These are the activations of a small network on made-up records, seen along a few directions, one row for each record.
Records have a field called VULU. Each example row is followed by its value.
The largest differences between rows may come from other fields.
In the rows, 500 means zero.
Strong random noise was added to every row along 8 fixed directions; ignore it. To show where, here is one row again and again, with new noise each time:
[260 754 442 321 333 532 443 388 460 624 486 423 438 555 383 549 484 491
 451 448 604 381 455 227 605 520 567 743]
[351 559 401 529 521 423 534 426 521 546 424 500 428 499 511 666 415 550
 601 557 417 363 527 458 557 651 482 741]
[434 530 166 640 490 540 522 176 595 514 409 402 535 427 360 762 509 461
 270 427 235 360 583 646 604 503 365 492]
[464 585 214 518 367 561 515 200 550 618 506 383 540 483 392 660 481 489
 333 418 375 465 581 520 551 453 414 444]
[410 719 413 476 591 631 533 568 515 628 479 503 508 700 455 667 528 781
 286 616 306 356 534 520 512 574 541 807]
[596 608 594 572 609 550 496 593 424 498 400 588 689 391 505 539 314 529
 494 479 408 569 538 546 487 488 409 501]
[511 595 447 470 540 387 612 442 495 676 600 527 414 532 687 613 404 701
 674 641 470 387 477 381 523 611 495 667]
[424 718 470 415 327 668 374 410 500 514 431 441 595 574 280 531 469 425
 282 392 551 541 537 423 511 451 466 612]
[ 87 616 278 489 441 254 539 291 429 687 430 437 569 346 349 782 107 537
 720 458 421 438 614 285 647 559 542 740]
[273 613 333 395 221 413 453 247 498 644 509 394 508 500 352 613 278 425
 633 422 618 562 596 287 530 525 502 630]

[423 390 722 595 675 300 552 551 510 227 302 573 244 306 671 550 524 267
 860 596 550 217 378 435 618 855 427 800]  norop
[547 727 586 395 416 427 377 148 536 362 604 449 416 348 393 491 641 246
 266 363 734 240 195 205 765 352 423 538]  rok
[368 189 175 620 233 307 434 189 616 509 484 413 529 433 391 589 274 300
 746 381 554 747 708 622 407 474 449 287]  rudel
[370 304 133 722 599 477 698 417 542 590 311 434 403 404 585 746 493 587
 646 561  90 380 712 766 486 747 436 520]  bib
[913 612 564 474 332 365 488 172 645 541 840 538 499 615 644 556 329 571
 593 646 764 602 445 384 415 491 293 538]  bib
[243 535 450 540 510 363 369 426 435 491 346 572 568 298 456 534 289 366
 615 366 580 440 432 389 640 425 523 530]  bedam
[272 346 303 424 321 247 654 155 553 545 610 264 343 407 360 683 454 349
 687 480 500 441 607 332 614 610 517 527]  lizaf
[218 197 302 816 569 381 487 413 565 209  43 487 438 224 342 706 408 156
 714 393 247 415 679 796 555 785 359 589]  mag
[780 481 550 574 525 510 567 508 470 532 574 526 695 441 546 493 313 557
 550 508 442 715 612 613 384 445 374 308]  ganu
[664 600 568 588 659 411 551 523 400 626 544 635 714 326 653 571 182 652
 612 536 436 573 497 476 506 424 415 419]  ner
[378 535 566 576 581 684 470 640 488 298 204 482 486 496 352 561 591 371
 397 473 334 386 574 634 512 714 449 752]  ganu
[535 358 474 642 579 543 469 481 644 274 376 520 387 591 456 593 657 429
 407 560 393 406 534 742 478 660 411 625]  dem
[319 464 346 440 397 265 423 125 482 492 620 372 604 215 223 539 446 239
 355 224 589 475 390 303 761 128 518 159]  bal
[401 500 365 420 384 392 514 331 366 656 522 448 513 216 562 380 443 362
 654 306 597 519 434 302 628 309 518 179]  moma
[712 492 375 406 465 510 716 528 428 874 857 424 628 574 651 438 470 836
 504 569 407 719 592 484 369 288 601 107]  zodod
[366 511 662 470 775 450 557 837 371 529 493 563 624 488 430 504 447 700
 444 537 366 481 489 489 549 412 681 551]  bal
[537 581 443 423 399 481 516 341 525 579 634 441 524 547 462 554 458 522
 412 499 550 519 504 420 529 415 476 448]  budev
[746 484 547 498 546 524 551 525 564 546 641 558 381 645 755 431 615 654
 547 655 552 460 439 544 419 546 456 506]  moma
[484 517 421 498 499 412 500 223 595 373 539 445 284 406 519 555 760 336
 359 471 539 175 284 423 719 483 427 499]  budev
[698 612 439 601 575 387 429 224 545 527 644 593 668 359 566 600 320 547
 378 476 543 470 374 488 608 281 356 373]  bedam
[665 376 262 581 270 554 455 185 672 481 581 402 528 608 423 571 498 409
 394 458 509 664 636 687 383 462 357 323]  tosi
[737 366 519 602 492 769 432 650 546 400 393 531 600 582 518 360 621 428
 336 444 429 699 596 799 301 471 435 265]  nol
[757 322 606 641 660 420 511 551 612 311 504 634 331 513 751 462 674 483
 591 619 503 385 367 675 465 608 409 485]  miput
[796 454 643 589 654 567 513 666 571 420 563 626 495 641 659 465 601 653
 434 654 450 525 461 682 378 536 446 513]  miput
[504 329 655 631 533 521 391 621 574 144 290 560 477 464 359 452 584 241
 516 462 521 556 526 696 450 636 422 560]  sori
[770 676 375 480 509 610 581 363 496 752 792 449 767 618 459 586 378 825
 183 543 369 660 597 549 434 240 452 306]  moz
[684 560 723 499 576 777 486 808 401 425 369 544 645 506 495 332 559 474
 358 454 454 636 550 628 384 487 477 392]  norop
[692 426 714 545 564 485 499 620 560 338 505 599 396 544 643 408 596 467
 624 623 594 497 424 552 433 636 428 584]  zep
[411 452 578 352 444 619 588 776 452 557 525 408 450 701 398 405 630 615
 490 558 474 622 629 504 377 577 660 570]  lizaf
[465 648 533 356 197 632 275 380 591 467 575 432 558 746 265 450 489 402
 292 427 769 650 502 380 420 405 533 641]  nol
[784 268 444 555 478 440 635 485 559 564 698 476 499 568 672 463 521 588
 620 569 453 681 586 673 335 454 469 171]  zodod
[628 503 709 569 626 317 565 429 479 346 481 554 472 269 603 563 371 356
 714 546 553 393 410 397 593 636 364 598]  mag
[824 454 377 575 299 665 438 344 599 549 644 451 781 655 380 518 356 541
 296 452 475 896 713 744 269 310 346 209]  nebi
[592 423 311 647 479 423 489 359 521 582 492 566 598 360 587 530 344 503
 606 450 449 610 552 621 462 423 392 255]  ner
[666 560 600 432 415 614 466 578 509 562 603 520 578 677 530 435 441 589
 465 555 597 683 561 504 351 470 497 489]  mitag
[262 586 440 353 359 422 472 306 489 518 566 355 452 450 290 537 559 369
 377 388 599 384 417 263 680 377 583 527]  pono
[570 459 515 482 578 581 525 675 479 539 505 545 424 573 650 361 700 596
 465 524 467 450 423 569 461 453 573 389]  mitag
[486 573 348 405 360 513 497 421 481 723 653 451 573 619 485 493 419 663
 455 483 533 623 555 438 451 340 560 403]  bip
[565 508 644 412 235 605 324 451 538 341 477 459 566 567 288 362 471 230
 439 379 763 736 549 457 410 447 430 461]  zep
[207 663 395 327 485 584 545 653 376 730 507 431 464 587 429 445 607 695
 419 481 432 415 495 342 555 453 727 590]  moz
[799 521 534 511 551 508 664 451 418 668 648 507 599 379 734 473 368 605
 615 553 453 599 541 476 451 464 387 262]  nebi
[466 358 389 432 394 369 508 526 574 650 669 537 306 720 705 432 553 681
 742 624 636 546 475 473 387 526 630 511]  rudel
[582 446 645 452 299 353 400 377 729 342 703 490 410 868 363 601 370 503
 608 697 779 652 583 463 330 668 452 873]  sori
[499 405 300 559 482 596 490 542 459 623 447 507 546 453 578 383 592 532
 492 403 388 590 536 637 441 370 530 199]  bip
[533 568 513 533 503 484 475 421 562 447 534 489 530 557 396 610 458 528
 401 539 476 481 505 503 503 517 459 653]  rok
[472 462 305 593 506 348 552 289 591 572 594 488 486 495 520 661 394 602
 557 576 435 455 533 532 526 523 462 532]  tosi
[722 595 707 439 544 358 473 369 483 424 674 578 485 361 619 423 489 425
 526 499 726 429 272 304 626 385 410 427]  dem
[538 535 505 611 603 460 482 560 529 515 467 634 532 521 624 554 365 646
 612 618 482 491 498 573 458 588 456 644]  naz
[438 717 472 451 531 391 524 448 414 728 615 568 607 428 594 570 241 711
 611 563 550 484 450 289 570 444 530 604]  naz
[397 594 537 422 456 685 410 667 405 520 396 484 649 520 331 400 523 470
 281 363 494 605 532 514 493 336 588 396]  pono

Which value of VULU does each new row have?
[503 544 475 403 255 676 412 451 550 509 535 408 536 679 299 425 541 440
 345 453 622 693 618 499 384 473 499 488]  zep
[500 724 764 318 543 590 375 816 464 563 626 627 537 801 512 363 514 763
 382 625 702 544 378 346 423 417 678 766]  rudel
[373 568 432 353 400 488 585 417 388 662 559 370 435 390 511 435 553 460
 567 413 541 431 470 273 596 454 584 413]  moz
[713 386 550 459 410 335 624 235 548 438 722 390 450 382 511 524 495 355
 593 507 605 548 495 407 539 497 390 327]  lizaf
[677 620 526 493 445 629 435 348 493 480 495 508 538 386 578 428 560 360
 362 402 591 452 383 452 561 413 372 357]  naz
[570 406 545 491 415 454 516 406 492 429 480 464 434 364 560 425 531 297
 643 432 600 519 471 454 526 531 430 370]  zep
[562 518 409 417 398 463 501 538 593 747 737 565 389 853 737 493 465 858
 656 725 627 573 508 465 328 541 594 662]  bedam
[618 467 472 649 736 256 523 265 698 367 697 558 426 572 524 755 522 651
 367 688 423 247 367 571 619 498 410 703]  bal
[557 482 656 559 633 682 409 672 630 186 393 504 429 688 337 470 850 417
 128 528 431 355 421 711 486 535 500 646]  zodod
[518 692 749 400 656 381 576 506 566 404 714 499 426 647 405 652 544 675
 361 740 546 293 376 301 613 605 527 953]  lizaf
[600 442 428 551 494 289 531 276 661 476 754 482 453 594 492 624 495 579
 483 616 539 463 449 507 507 449 466 505]  zodod
[509 429 606 529 373 496 349 478 597 285 406 540 423 567 447 433 515 285
 584 483 700 554 477 530 438 600 436 614]  tosi
[248 589 431 570 709 495 457 605 544 485 414 556 498 599 401 661 544 689
 318 592 326 294 456 556 590 535 610 816]  rudel
[797 634 532 511 448 639 438 367 578 487 612 530 561 578 562 473 531 532
 307 535 595 529 448 534 451 436 355 471]  naz
[373 468 475 468 504 633 592 657 332 599 264 480 397 308 699 382 557 406
 735 430 445 435 540 457 513 676 547 444]  naz
[636 557 625 511 509 388 401 411 555 435 569 638 423 489 700 470 434 475
 644 574 738 425 328 398 532 532 422 617]  bedam
[798 500 677 605 400 483 363 301 608 240 594 507 787 446 225 542 284 276
 344 437 638 801 576 587 420 378 268 394]  sori
[501 413 607 554 681 152 652 464 446 524 609 542 499 280 657 600 253 523
 832 587 506 425 452 363 592 540 504 489]  zodod
[666 574 431 467 320 651 482 480 556 629 586 481 595 728 477 525 412 639
 445 554 503 730 660 584 301 513 433 504]  bib
[649 432 544 411 329 594 520 626 527 588 650 459 584 771 450 435 425 643
 537 574 564 843 702 582 242 505 545 451]  sori
[465 422 277 536 388 414 573 272 572 641 601 403 489 543 521 659 350 569
 617 555 457 561 643 506 441 573 492 527]  nol
[276 552 294 377 294 549 498 484 384 764 458 436 468 470 509 423 458 533
 626 388 546 571 569 363 487 457 621 401]  ner
[439 714 606 408 531 531 524 527 376 563 492 481 575 399 460 494 420 504
 477 465 508 427 451 299 598 478 504 600]  ganu
[178 677 596 262 276 514 445 652 405 634 470 454 455 702 372 473 312 560
 731 535 699 601 609 217 424 668 662 893]  ganu
[678 325 410 623 434 495 531 367 652 377 490 466 409 569 528 564 572 418
 542 550 449 540 590 715 393 641 358 466]  mag
